A small network was shown many inputs. Here are its activations along a few directions, one row for each input.
In each table, some parts of the input vary, and every possible input appears once, in random order.
Descriptions start from the smaller parts, as in this example, which fits no table here: one of 6 places along a line, together with either a single point or one of 11 places around a ring or (one of 3 separate values, together with one of 8 places around a ring).
Shared parts are said once, and a part with two or three values counts as separate values.
(in the rows, 128 means zero)

Other details of the inputs vary at random and push rows far along two fixed directions, the same in every table; ignore that.

A family of inputs:
r1: [120 134 131 116 126  98 131 105 115 113 138 130 138 104 122 131 139]
r2: [128 176 123 138 102  38 156 100 107 117 149  96 112 110 143 150 114]
r3: [156  74 139 150 141 214  75 200 167 167 131 197 122 140 123 110 123]
r4: [106 169  92 109 109 101 105  89  75 105 120 130 106 144 111 118 105]
r5: [154 154 139 149  95 138 119 144 115 132 150 125  99 129 117 116 114]
r6: [142 101 146 122 137 109 151 147 178 135 138 114 165 116 159 133 163]
r7: [151  84 135 141 141 124 129 163 191 159 137 145 143 106 152 146 171]
r8: [127 147 114 110 122  82 140 112 100  99 130 116 139 112 135 137 137]
r9: [123 109 127 131 156 129 142 139 169 145 118 121 132 132 141 142 138]
r10: [120 141 123 110 126  88 143 117 104 100 125 119 151 122 144 135 121]
r11: [105 172  97 107 119 111 118  82  74 115 115 121 102 156 111 123  89]
r12: [128 144 117 118 151 154  96 145 100 112 133 163 115 148  97 104  91]
r13: [126 130 119 119 114 114 137 110 140 126 124 107 133 131 138 124 154]
r14: [144  85 144 144 134 168 142 147 192 175 116 115 135 137 148 135 163]
r15: [131  94 128 143 121 113 150 131 171 149 109 108 152 113 164 157 174]
r16: [115 118 143 125 153 114 144 125 140 120 135 125 154 113 124 130 131]
r17: [143 147 140 154  98  77 156 127 120 128 139  96 120 106 151 153 128]
r18: [116 163 115 105 134 159 113 118  83 101 122 129 101 161  94  98  96]
r19: [152 131 123 119 121 182  86 156 109 122 141 163 110 136  98  94 124]
r20: [116 125 127 120 145 107 161 119 138 118 109  99 140 130 146 151 136]
r21: [ 97 135 128 118 127  81 165  69 130 129 117  86 142 121 144 151 135]
r22: [121  98 150 129 137 111 143 130 160 135 134 130 163 104 147 138 148]
r23: [133 145 128 113 144 166 104 147 100 106 137 147 120 151  96  92 103]
r24: [117 112 133 133 145 197 105 139 126 136 121 153 110 142  98 110 108]
r25: [141 136 146 166  97 177  94 148 106 147 150 159  90 123 101 115  98]
r26: [115 136 116 130 110 174  87 107  92 125 120 159 105 139  95 105 110]
r27: [113 144 114 116 121 101 153  92 106 123 105  96 130 138 140 148 123]
r28: [146  81 147 146 159 156 141 178 179 146 123 137 156 120 145 139 150]
Each input here is: one of 4 separate values, together with either a single point or one of 6 places around a ring.
Changing only the choice among 4 separate values turns r13 into r26. The same change can be made to r19. Which row results?
Answer: r1
Which other rows agree with r8 in the choice among 4 separate values? List them by row number.
Answer: r10, r15, r17, r20, r27, r28

A family of inputs:
r29: [147 111 117 126 127 218  67 169 115 137 124 181 103 157  98  91 115]
r30: [ 99 126 136 119 146  33 196  83 169 126 125  70 165 104 170 173 156]
r31: [123 115 133 105 164  71 180 124 177 115 125  90 177 117 160 147 168]
r32: [109 184  98 115  90  79 128  69  61 103 118 106 102 134 121 133 106]
r33: [125  97 137 133 130 134 125 128 150 143 127 141 149 112 137 135 151]
r34: [102 134 132 130 131  38 195  76 162 136 121  60 148 110 166 176 155]
r35: [177 106 162 201  89 146 129 183 181 180 154 126 103 105 149 143 147]
r36: [143 120 113 116 133 217  62 168 102 122 126 186 105 157  86  82 109]
r37: [ 89 188 102  85 144 109 108  86  39  66 128 143 116 146  83  97  69]
r38: [112  95 146 127 161  63 185 114 192 141 126  90 176 103 172 167 167]
r39: [105 146 127  96 157  95 153 107 110  87 124 107 152 129 125 125 120]
r40: [126 103 130 135 122  62 171 113 175 142 121  95 157  99 176 169 174]
r41: [111 187  98 103  99  84 132  71  68 100 121  96 101 145 121 123 111]
r42: [154  64 136 148 144 189  99 186 183 162 125 174 144 118 135 126 161]
r43: [147  63 144 150 141 229  77 182 167 163 129 196 135 123 110 107 146]
r44: [143  44 161 166 132 153 143 158 231 193 124 134 160  97 168 159 191]
r45: [180  92 165 176 117 149 118 198 179 168 161 152 128  99 142 134 144]
r46: [109 199  97 101 114 124 119  81  43  91 118 111  90 165  93 105  76]
r47: [ 95 177 116  91 143  91 144  87  66  76 121 104 133 143 113 118  91]
r48: [134  78 153 146 155 153 158 157 195 158 118 114 149 123 152 149 154]
r49: [114 181 101  88 136 141 104 110  51  81 121 139 110 166  89  90  77]
r50: [137 118 116 131 121 186  76 153 103 134 122 178 112 141 107 107 111]
r51: [ 97 182 106 112  90  79 130  53  62 105 122 103 108 129 114 131 107]
r52: [142 128 118 128 134 237  73 165 101 134 118 177  92 172  83  86  86]
r53: [137 104 138 155 132 217 109 160 141 161 114 144 101 151 110 118 113]
r54: [144 154 145 127 120  37 163 129 128 104 167 105 147  84 148 146 141]
r55: [125 127 122 116 125  92 150 113 148 128 123 100 140 125 153 141 153]
r56: [156 160 137 157  87 157  89 162  84 127 160 162  81 126 102 107  85]
What do these inputs look like to the network?
Answer: one of 4 places along a line, together with either a single point or one of 6 places around a ring
Which other rows does r51 become when the place on the ring of 6 takes its other values? List them by row number.
Answer: r32, r34, r41, r46, r53
Which other rows does r30 become when the place on the ring of 6 takes its other values? List them by row number.
Answer: r40, r44, r48, r52, r55

A family of inputs:
r57: [112 145 118 119 134 157 108 120  77 106 115 146 114 142 100 114  91]
r58: [130  77 131 143 141 148 128 144 181 160 113 139 144 117 146 146 163]
r59: [122 150 128 112 130 155 109 126  82  98 135 143 120 136  95  99 102]
r60: [140 112 147 154  99  29 182 108 186 156 146  79 154  74 187 181 188]
r61: [124  86 156 142 147 138 159 135 185 154 120 109 155 117 149 146 155]
r62: [147 180 115 143  78 139  96 131  63 116 141 136  76 143 104 107  88]
r63: [163  85 141 144 138 218  99 189 170 159 126 160 120 142 119 106 147]
r64: [140  83 142 136 137 148 127 149 185 152 132 138 149 113 140 131 174]
r65: [119 197 121 127  97  23 156  84  85  99 155  90 110 110 136 145 103]
r66: [132 104 133 119 141  51 191 124 190 133 120  76 179 107 190 169 183]
r67: [121 143 121 114 131 154 102 131  78 102 125 154 124 139 105 107  93]
r68: [ 96 155 113 103 123  92 138  71 102 109 120 108 132 132 123 127 123]
r69: [104 153 108  95 124  56 144  80 100  94 124 110 151 120 140 137 132]
r70: [144  79 135 153 155 207  97 183 170 168 119 172 118 140 119 123 128]
r71: [108 171 118  94 140  51 159  88 106  87 142  93 141 123 127 129 125]
r72: [122 149 112 110 139 142  98 133  87 108 129 158 115 148 103 106  90]
r73: [133  92 141 136 141 136 159 137 189 158 115 102 145 130 157 145 165]
r74: [122 152 103 113 126 157 105 123  80 110 111 138 104 157 105 113  98]
r75: [110 155 116 114 138 150 107 111  92 116 127 139 104 155  96 106  87]
r76: [171  91 162 188 103 209  96 194 154 176 145 170 105 115 120 123 123]
Changing only one part turns r68 into r61. The same change can be made to r64. Which row results?
Answer: r59
What do these inputs look like to the network?
Answer: one of 4 separate values, together with either a single point or one of 4 places along a line
Which other rows does r76 become when the choice among 4 separate values takes its other values? List them by row number.
Answer: r60, r62, r65
Which other rows does r74 become when the place on the line of 4 takes its other values? List them by row number.
Answer: r63, r66, r73
Which other rows agree with r72 in the choice among 4 separate values? List them by row number.
Answer: r65, r70, r71, r75

A family of inputs:
r77: [103 179 105 120  97  26 169  56  88 116 115  74 121 118 152 164 123]
r78: [132  88 150 114 170  86 187 141 211 137 128  86 189 115 177 146 183]
r79: [102 193  89  63 142  38 141  73  55  52 131 104 142 131 113 121 110]
r80: [ 97 146 125 107 147 119 154  89 112 108 101  91 138 149 123 126 115]
r81: [ 96 213 112 112 109  71 151  53  49  93 133  84  97 142 102 130  78]
r82: [160 150 111 141  91 205  41 168  70 138 136 201  65 158  89  83  75]
r83: [120 208 112 106  94  68 165  76  55  80 130  66 109 144 126 130  92]
r84: [153  95 158 174 117 170 103 172 165 159 159 166 124 102 119 119 144]
r85: [146 106 149 168 107 246  65 160 115 166 142 186  78 135  80  96 103]
r86: [147 156 119 133 105 147  86 144 104 133 147 159  86 139 106 105  95]
r87: [153 109 158 153 128 117 147 165 194 161 155 116 129 115 152 137 152]
r88: [164 119 112 158  91 229  69 178 107 161 113 179  70 158 107 108 104]
r89: [117 159 107 101 134 177 114 118  78  96 103 122 110 173 102  94  96]
r90: [140 181 136 120 108  69 154 130  83  82 154  93 129 117 127 122 114]
r91: [111 133 105 100 123 121  96 108  88 102 120 163 146 126 118 122 121]
r92: [137 174 116 131 101 171 106 127  75 119 131 130  74 162  93 104  85]
r93: [116 159 116 137 109  97 140  92 112 139 125 106 104 128 126 144 114]
r94: [117  80 154 120 163  79 178 122 208 133 135 110 194  88 164 157 192]
r95: [160 143 126 143 109 155  85 170 109 125 149 163  93 127 105 108 110]
r96: [149 137 120 157  93 205  40 158  82 134 150 208  81 128  75  86  88]
r97: [125  97 109 123 135 122 147 129 168 143  97 107 148 138 166 151 167]
r98: [139  97 138 165 103 163 102 135 150 171 137 152 109 106 124 133 142]
r99: [112 124 113 106 137 130 101 112 112 110 129 162 144 123 109 117 125]
r100: [124 109 124 124 153 168 139 136 158 136 107 114 128 154 131 123 144]
r101: [113 207  93 105  92  53 152  65  63  90 127  79  96 140 127 137 101]
r102: [156 105 168 150 126  68 190 154 211 155 153  77 163 101 185 157 173]
r103: [104 119 105 121 131 143 117 109 121 137  94 131 124 150 128 132 125]
r104: [ 89 148 121 108 152 107 154  78 118 113 107  93 129 148 119 130 119]
r105: [123 143 102  96 144 147  92 125  99 113 129 159 116 157  99  98 102]
r106: [124  80 159 118 157  87 184 132 199 127 129 104 203  88 172 154 186]
r107: [130 158 134 143 111 166 120 119  84 132 126 119  95 151  98 117  81]
r108: [141  97 141 113 172 131 147 159 171 123 133 127 159 117 135 128 163]
r109: [116 139 153 159 163  79 165 152 133 126 143 117 132 112 149 169  77]
r110: [134  89 114 134 145 198 108 158 168 157 105 143 118 158 128 121 144]
r111: [119  74 125 132 126 184  94 138 148 158 107 164 138 126 132 131 148]
r112: [ 99 124 114 110 128 164  92 100 101 124 115 155 119 137 100 112 115]
r113: [144 104 143 109 166 129 156 162 161 116 126 117 171 116 144 127 161]
r114: [147  97 169 164 114  84 170 148 186 143 155 106 169  79 166 154 172]
r115: [ 77 163 120  88 135  92 143  55  80  87 121 108 133 130 109 122 113]
r116: [117  78 128 142 154 168 128 136 189 170 102 131 134 142 136 139 152]
r117: [129 108 132 112 166 142 130 143 164 132 133 134 143 139 127 114 141]
r118: [ 75 170 124  77 131  41 181  38  83  71 114  70 162 116 137 140 125]
r119: [113  85 150 138 206 121 163 168 176 135 115 137 163 120 142 156 106]
r120: [164 115 135 150 109  85 136 161 157 139 138 125 137 101 165 150 164]
r121: [150 106 135 164  95 118 108 146 142 150 138 157 133  94 146 140 152]
r122: [161 115 155 153 127 114 146 176 172 138 158 116 130 104 143 136 158]
r123: [148 108 110 112 143 180  83 168 112 122 119 176 133 143 115 109 129]
r124: [144  92 166 162 110 149 142 140 161 160 138 118 137 104 140 139 147]
r125: [120 142  96  92 135 114 106 114  94 108 121 145 134 150 124 114 116]
r126: [146  79 142 172  95 156 110 144 160 180 125 150 124 100 148 147 160]
Changing only one part turns r113 into r90. The same change can be made to r112. Which row results?
Answer: r98
Changing only one part turns r117 into r87. The same change can be made to r118. Which row results?
Answer: r124
What do these inputs look like to the network?
Answer: one of 2 separate values, together with either a single point or (one of 4 places along a line, together with one of 6 places around a ring)
Which other rows does r108 become when the choice among 2 separate values takes its other values? List them by row number.
Answer: r122
